These are the activations of a small network on made-up records, seen along a few directions, one row for each record.
After each row come some of the record's fields: G, S, M, H.
Not every record has every field; a missing one is left out.
The largest differences between rows may come from other fields.
(in the rows, 500 means zero)
Random noise pushes rows far along 3 fixed directions. That doesn't count. These rows show it; they differ only by the noise:
[319 398 422 436 434 379 528 532 540 276 464 467 571 501 631 432 497 488
 528 468 598 445 440 563 528]
[352 481 337 429 512 388 556 517 567 317 450 433 634 506 569 430 477 505
 548 472 559 410 405 523 583]
[502 382 485 588 313 470 527 531 426 650 581 460 424 467 617 415 646 370
 361 435 561 621 565 324 584]
[350 322 503 492 352 389 505 536 487 348 495 496 469 497 678 435 545 447
 459 451 623 527 514 506 479]
[423 564 206 460 685 353 593 460 606 366 363 415 664 560 500 459 404 558
 537 450 534 388 419 364 553]

[495 378 627 544 362 507 446 519 421 513 534 541 366 500 581 514 556 462
 448 486 547 596 567 499 415] | (G g2; S s2; M m3; H h3)
[548 505 419 493 514 507 583 529 465 666 490 490 542 558 545 456 495 429
 509 499 455 511 508 441 592] | (G g3; M m5; H h1)
[622 674 507 521 449 621 493 491 428 648 572 458 543 414 431 528 593 375
 463 523 450 594 483 473 581] | (G g1; M m3; H h1)
[578 535 364 613 838 409 524 371 649 514 385 494 426 603 318 558 310 732
 477 459 473 444 599 226 338] | (G g4; S s1; M m5; H h5)
[598 439 408 568 557 411 568 457 432 611 371 543 432 590 625 517 479 407
 383 418 553 613 626 230 379] | (G g1; M m6; H h1)
[562 584 557 519 327 607 479 509 401 626 633 431 558 349 468 490 697 330
 416 495 483 613 479 501 628] | (G g1; M m4; H h2)
[439 429 670 471 535 481 419 472 495 288 423 618 391 545 535 602 401 565
 537 541 554 505 580 639 235] | (G g1; M m3; H h5)
[619 590 477 529 390 600 539 538 412 745 590 448 551 431 491 451 645 350
 438 497 443 580 477 437 672] | (G g3; M m4; H h3)
[327 330 340 450 594 308 592 505 615 346 394 500 543 612 606 421 366 604
 563 452 554 362 480 476 520] | (G g4; S s1; M m6; H h2)
[448 395 576 468 518 444 483 493 473 364 407 590 438 567 609 548 424 488
 510 501 563 528 566 554 321] | (G g1; M m5; H h2)
[563 464 430 525 531 472 567 501 475 659 459 505 484 565 549 472 511 461
 454 461 482 510 554 366 515] | (G g3; M m6; H h4)
[442 433 500 524 432 499 506 521 547 545 600 448 499 453 482 430 560 518
 479 496 492 466 478 499 621] | (G g4; S s1; M m6; H h5)
[482 438 440 503 581 436 557 510 545 540 426 538 493 600 559 476 416 548
 506 500 506 439 540 438 466] | (G g2; S s1; M m6; H h5)
[543 487 409 561 516 446 522 489 476 588 476 454 498 504 513 472 516 479
 422 436 520 547 506 309 533] | (G g4; S s2; M m4; H h1)
[441 476 433 441 604 388 533 479 522 300 328 567 548 582 608 541 379 505
 530 483 572 471 521 508 348] | (G g1; M m6; H h2)
[497 389 762 522 295 568 431 545 380 521 577 602 358 465 616 531 572 387
 451 536 540 633 604 620 393] | (G g1; M m3; H h2)
[407 338 489 532 386 397 497 501 486 426 503 472 448 473 597 435 556 471
 425 425 591 545 518 424 504] | (G g4; S s2; M m4; H h1)
[461 371 467 532 501 418 515 485 538 493 496 470 450 501 515 449 514 567
 454 437 537 468 520 414 500] | (G g4; S s2; M m6; H h4)
[532 510 526 520 409 572 527 563 458 698 600 485 512 496 495 445 550 441
 504 528 440 528 499 509 646] | (G g2; S s2; M m5; H h2)
[602 599 436 536 513 553 534 518 470 683 536 482 540 502 476 482 520 439
 481 509 452 546 482 407 611] | (G g2; S s1; M m7; H h1)
[432 362 497 496 518 437 508 496 563 454 504 495 450 525 510 467 481 582
 512 469 512 433 513 506 492] | (G g4; S s1; M m6; H h4)
[443 439 575 439 371 495 496 564 429 460 505 537 519 497 626 488 530 403
 515 514 538 527 491 616 489] | (G g3; M m4; H h2)
[584 598 568 505 518 597 469 475 479 537 523 518 475 465 424 553 530 475
 494 533 459 537 524 535 455] | (G g1; M m5; H h4)
[570 565 458 500 487 527 536 505 445 598 487 508 545 491 524 506 537 390
 459 499 488 557 516 436 541] | (G g1; M m6; H h2)
[449 533 479 444 453 514 485 521 523 417 530 460 572 441 468 496 546 526
 535 504 503 430 398 605 583] | (G g2; S s2; M m4; H h4)
[519 459 680 498 170 618 439 583 349 573 655 506 456 362 605 473 729 293
 419 509 537 642 476 622 590] | (G g3; M m4; H h3)
[567 595 344 499 610 485 583 492 495 608 431 481 592 560 500 492 445 459
 517 495 462 498 493 388 558] | (G g3; M m5; H h1)
[321 321 661 443 302 493 432 560 543 307 610 509 441 416 570 442 574 538
 541 519 555 438 458 749 532] | (G g4; S s1; M m6; H h4)
[608 505 488 579 586 480 498 438 460 594 428 517 408 553 476 538 467 503
 435 469 497 585 599 312 366] | (G g3; M m3; H h3)
[432 405 562 454 484 460 490 526 491 435 454 550 482 540 580 496 467 498
 528 500 518 474 512 583 434] | (G g3; M m4; H h5)
[646 581 511 612 698 504 475 413 503 614 404 558 391 590 401 606 382 594
 449 507 471 547 634 302 294] | (G g3; M m3; H h5)
[369 338 535 461 367 471 513 556 540 436 580 488 484 477 573 402 544 506
 532 502 525 446 461 629 592] | (G g4; S s1; M m6; H h4)
[335 544 369 359 442 474 539 562 573 334 543 405 726 440 504 425 520 525
 626 511 505 335 291 714 751] | (G g4; S s2; M m6; H h2)
[531 559 418 567 616 489 499 423 616 492 544 418 501 425 319 513 502 636
 463 464 481 435 477 386 532] | (G g4; S s1; M m4; H h4)
[442 268 799 521 322 503 401 530 415 408 523 627 273 520 639 528 522 486
 469 512 576 601 636 638 268] | (G g3; M m3; H h4)
[366 291 578 516 480 399 458 478 562 306 470 536 358 542 549 495 452 620
 508 467 575 472 568 536 345] | (G g4; S s2; M m5; H h4)
[557 553 423 562 505 498 493 460 513 547 526 420 509 427 441 491 585 494
 410 444 519 524 477 352 554] | (G g4; S s1; M m4; H h3)
[606 565 594 523 365 612 489 529 416 641 591 514 473 425 501 507 633 376
 428 516 474 597 526 506 543] | (G g1; M m6; H h4)
[466 485 620 481 454 557 440 523 519 421 546 529 458 482 482 529 502 546
 544 545 499 476 488 655 454] | (G g2; S s1; M m5; H h4)
[435 390 552 459 474 444 510 508 467 377 432 566 462 549 634 518 455 454
 514 495 564 529 552 567 373] | (G g1; M m5; H h1)
[383 179 650 534 227 408 471 570 400 420 525 567 330 506 775 451 586 400
 398 427 661 625 588 513 400] | (G g4; S s2; M m6; H h1)

Which values does each new row have?
[432 537 578 408 460 519 451 504 496 276 476 528 557 434 512 541 510 478
 547 535 534 473 436 705 437] | (G g1; M m4; H h4)
[515 502 597 501 401 542 476 509 426 503 529 525 468 459 553 523 545 400
 479 515 518 589 537 552 455] | (G g1; M m3; H h1)
[570 610 458 488 621 525 528 464 513 554 452 500 558 507 418 526 457 502
 510 521 443 480 504 469 489] | (G g1; M m4; H h5)
[552 489 534 562 537 502 492 496 512 580 489 541 438 528 484 513 463 533
 459 504 493 523 553 422 447] | (G g2; S s1; M m4; H h5)
[471 323 572 567 558 340 451 432 458 317 308 613 338 607 655 595 394 525
 398 424 655 602 659 354 129] | (G g3; M m4; H h2)
[589 562 665 540 406 635 420 503 432 605 597 518 418 437 434 549 584 467
 467 547 460 572 531 560 472] | (G g3; M m3; H h4)
[474 517 573 476 501 561 478 537 549 487 555 526 498 509 452 500 461 558
 576 561 456 451 481 643 524] | (G g2; S s1; M m5; H h5)
[526 335 513 589 472 436 541 512 472 642 468 569 355 601 620 473 493 489
 402 457 544 562 640 319 425] | (G g2; S s1; M m6; H h5)
[439 517 261 503 687 319 529 423 573 306 304 448 585 558 518 510 392 577
 479 416 584 445 454 301 424] | (G g4; S s2; M m4; H h1)
[622 660 397 494 448 612 580 526 441 774 599 402 632 421 435 440 632 337
 469 505 401 536 428 437 762] | (G g1; M m4; H h1)
[485 499 382 508 541 419 515 484 497 467 426 465 544 515 540 487 485 487
 463 451 547 501 467 377 509] | (G g4; S s2; M m4; H h1)
[563 526 485 519 486 520 520 489 438 553 474 529 480 515 563 540 523 403
 455 490 528 587 552 436 451] | (G g1; M m5; H h1)
[378 383 577 417 413 440 488 549 487 287 436 575 499 524 655 499 479 488
 545 506 580 468 492 677 402] | (G g3; M m6; H h4)
[460 626 382 375 521 513 551 539 514 416 465 452 713 470 504 472 503 452
 593 529 471 401 338 641 644] | (G g3; M m4; H h3)
[660 657 456 553 618 556 502 440 479 641 458 499 508 489 386 559 504 476
 432 500 447 552 534 344 468] | (G g1; M m4; H h5)
[504 532 326 467 616 405 570 479 502 437 349 509 585 589 592 530 421 468
 502 459 548 481 487 398 443] | (G g3; M m6; H h1)
[607 625 460 549 588 584 537 513 518 779 556 458 530 533 357 473 483 543
 518 548 365 464 506 411 631] | (G g2; S s2; M m3; H h5)
[516 479 480 508 457 471 529 527 450 528 455 541 503 534 606 494 503 417
 463 481 545 560 534 449 479] | (G g3; M m6; H h2)
[407 482 456 460 439 503 504 527 561 424 590 425 564 446 473 450 533 528
 558 498 502 437 403 607 657] | (G g4; S s1; M m5; H h1)
[558 358 599 564 319 504 488 525 365 638 527 538 364 489 639 478 622 350
 368 448 555 660 596 395 450] | (G g3; M m4; H h3)
